Each row below holds a small network's activations on one input, seen along a few directions.
In each table, some parts of the input vary, and every possible input appears once, in random order.
Descriptions start from the smaller parts, as in this example, which fits no table here: ring(8) and (point or line(11) or (values(3) and line(6))).
Shared parts are said once, and a part with two or three values counts as separate values.

Other details of the inputs shift rows strongly along two fixed directions, in all tables alike. That doesn't count.

Rows:
R1: [ 38 -23 -14 -12   6  26   0  10  -3  12   9  22]
R2: [ -4  19  22 -16  -1 -18  -4   7   5  24 -16 -19]
R3: [ 40 -24 -13 -17   4  27  -5  -3  -5   7   8  26]
R4: [  1  20  18   2   0  -7 -13 -30  -2  15 -10 -24]
R5: [-94 -45  -1  28  50 -21  17  15   5 -62 -54   4]
R6: [ 28 -27 -12 -11   6  21   2   4  -7   7  25  28]
R7: [-15  14  23 -14   0 -22  -1   0   0  18  -1 -14]
R8: [ -4  30   9   7 -15  -2  -3  -8   0  13 -10 -35]
R9: [ -6  -7  21 -10 -20 -37 -17  13 -13   8  -6 -30]
R10: [ -3   4  32 -13  -8 -15   3 -14   0  17 -17 -13]
R11: [-82 -19  -5  33  40   8  17  19  19 -77 -70 -19]
R12: [-23  13  11  -2  -4 -34  -2   4  -4  19   2  -8]
R13: [-13   0  29  -7  -9 -31  18 -13   1   4  -1 -12]
R14: [ 43 -11 -11   0  -6  33   1  -8   6   0  16  23]
R15: [  2  26  19   7  -2 -10  -9 -18   0  23  -9 -30]
R16: [ -6  32  14 -16 -11 -12   0  19  -1  12 -17 -22]
R17: [ -7  15  14  -9 -13  -9   1   4  -4  18 -15 -27]
R18: [ 21 -19 -23  11 -10  14   2 -12  -2  -2  36  34]
R19: [ 37  -6 -15 -19   9  22  -2  27   1   4   5  28]
R20: [-44 -31 -48  26  51  57   2  47  18 -72 -47  19]
R21: [ 29  -6 -24 -17 -10  29   5  34   6   1   8  18]
R22: [ 38 -23 -25   5 -21  10 -18  19  -5 -12  27   8]
R23: [ -5  25   8   2 -12   0  -7 -19  -3   6 -12 -30]
R24: [-15  -1  33 -11  -6 -19   5 -21  -5  12  -2  -7]
R25: [-18  22  11  -3  -2 -37  -3   7  -9  17   1  -8]
R26: [-19  12   5  13  -5 -24 -12 -33  -8  13  11 -13]
R27: [ 20 -30 -24  -5  -1   8  -4  -7 -13   5  29  37]
R28: [-12  33  17   1  -4 -17  -7 -11   4  16   6 -23]
R29: [ 28 -10 -15 -17   9  18   2  21  -3  -1  20  31]
R30: [ -5  10  19  -9 -23 -22  21   5   6   1 -16 -23]
R31: [ 44  12 -22  -2   5  29  -8  15   4   1  12  21]
R32: [ 20  -2 -35  10  -3  13  -4  11   3   1  33  28]
R33: [ -6  24  18   3 -22  -2   4 -14   4   4 -12 -27]
R34: [ -7  10  23 -13 -21  -9   7  -3  -1   9 -17 -19]
R35: [ 31 -16 -15   5  -8  16  17  -7   8 -14  32  25]
R36: [ 33   8 -21  -2   5  25  -5   9   1  -3  28  24]
R37: [-11  20  21   7  -1 -14  -7 -25  -4  18   7 -25]
R38: [ 22 -13 -32  15  -1  14  -5  -3  -5   5  37  26]
R39: [ 41   5 -24  -1   1  31  -6  13  10   6  15  18]
R40: [ 33 -18 -22 -17  -9  32   0   7  -6  -1   6  18]
R41: [-50 -70 -27  10  68  41  -2  13  -1 -65 -35  38]
R42: [-21   1  13   3  -3 -33  -2 -10 -12  22   5  -9]
R43: [ -1   5  28 -10 -11 -29  16  -6   7   9 -15 -18]
R44: [ 21 -20 -28  15 -11   4  15  -3   4 -12  34  31]
R45: [  3  21  23   6 -14 -22  10 -16  12   5  -8 -24]
R46: [ 37  18 -29  -1 -10  35  -2  24   3  -6  11  13]
R47: [-11  16  19   3   1 -11 -12 -38  -6  11   6 -19]
R48: [-12  14  28   4  -8 -13  -1 -32   1   9   6 -15]
R49: [-16  39   4  12  -5 -31  -9  -4  -4  13   7 -15]
R50: [-97 -46   3  25  52 -11   5   7   0 -55 -55   8]
Description of these inputs: values(2) and (point or (line(4) and line(6))).
Question: Changing only the values(2) part turns R10 into R14. The same change can be made to R19. Which row results?
Answer: R31
Question: Changing only the values(2) part turns R11 into R30. The same change can be made to R48. Which row results?
Answer: R24
Question: Which other rows does R17 become when the values(2) part takes its other values? List them by row number.
Answer: R8
Question: Which other rows does R41 become when the line(4) part takes its other values? List them by row number.
Answer: R3, R27, R40

Rows:
R51: [-25 -26 -14  18  29   7   5   5   7 -27  -4  20]
R52: [-15 -35 -11   8  26  -2   1  12   3 -32  -6  22]
R53: [-34  44  34  10  -7 -45  -6 -39  -8  36  -3 -42]
R54: [-12  -8 -21   7  17  27  -8  14   4 -33 -17  -4]
R55: [-10 -46  -6   3  23  11  -1   0   5 -26 -16  17]
R56: [-23  52  39  -8 -22 -45  -2  -4   6  28 -23 -48]
R57: [ 72  13 -27  -4 -45  15   4 -17  -8  37  56  27]
R58: [ -5 -34  -9 -10  15  17   6  17  -3 -17 -22   5]
R59: [-21 -25 -16  19  27   6   3   6  10 -30  -5  15]
R60: [ -6 -14  -8  -7  17   6   3  32   1 -24 -21  13]
R61: [-15   0 -14   2  23  19   0  28  11 -17 -19   8]
R62: [ 89   1 -18 -34 -45   5   8  14 -11  35  59  27]
R63: [-18 -38 -10  -2  10  14   4   1  -5 -20 -17  21]
R64: [ -2 -18   5 -10  22  40  28  -5  16 -38 -22  19]
R65: [-36  32  41  -8 -25 -62  -1 -21 -12  26  -8 -33]
R66: [-35  19  51 -13 -13 -48  -6 -35 -11  40  -9 -39]
R67: [ -9  -7  -6  -7  24  10   0  31   0 -16 -18  10]
R68: [-16 -33 -11   4  14   6  10  29   0 -35  -8  18]
R69: [ 87 -15  -7 -27 -51  18   9   0  -7  37  55  25]
R70: [-34  47  38   6  -7 -38 -18 -40 -11  28   2 -47]
R71: [ -8   6 -15   8  23  24  -3  18   9 -11 -25   2]
R72: [-30 -30  -9   1  28  -1   1   8  -6 -19   0  24]
R73: [-21  48  30   1 -20 -41  -1 -18   0  28 -23 -57]
R74: [-17 -13 -15  18  14  28  -5  12   5 -39 -10   0]
R75: [-13  10  -8   5  23  26 -15  16   7 -18 -21  -5]
R76: [ 69  19 -20  -8 -45  19  -9 -20 -10  30  59  19]
R77: [-16 -19 -22  23  16  24   8  16   8 -32 -14   8]
R78: [-15 -20 -21  28  30  13   0  -2   7 -29 -12  11]
R79: [-19 -15 -13  23  32  19 -11  -5   1 -32  -7   9]
R80: [ -2 -20   0 -11  13  15   2  19   0 -10 -28   3]
R81: [-17  56  36   0 -19 -38  -5 -12   5  30 -30 -52]
R82: [-18  58  39  -4 -20 -32 -17 -14   2  22 -24 -56]
R83: [-27  44  35  -7 -23 -49   3  -9   2  27 -14 -53]
R84: [-15 -13 -15  23  28  18 -12  -5   4 -35  -7   4]
R85: [ 72   2 -18 -12 -48  14  12   8   2  28  63  24]
R86: [-35 -22 -16  12  30   8   2   3   1 -20   1  19]
R87: [ 84 -17  -3 -25 -38   9   2 -18  -7  43  57  32]
R88: [ 63   7 -22 -13 -46   8   7  -8  -6  34  62  31]
R89: [-20  38  51 -17 -10 -35  -5 -10  -6  41 -28 -52]
R90: [ 74   6 -19   1 -27  13   3 -19  -4  34  56  27]
R91: [-19 -35  -7   7  28  -2   3  10   0 -28  -6  26]
Question: Describe the family of inputs behind these rows.
Answer: point or (line(5) and line(8))
Question: Which other rows does R74 become when the line(5) part takes its other values? List them by row number.
Answer: R68, R69, R77, R85
Question: Which other rows does R63 become when the line(8) part takes its other values? List them by row number.
Answer: R55, R58, R66, R69, R80, R87, R89
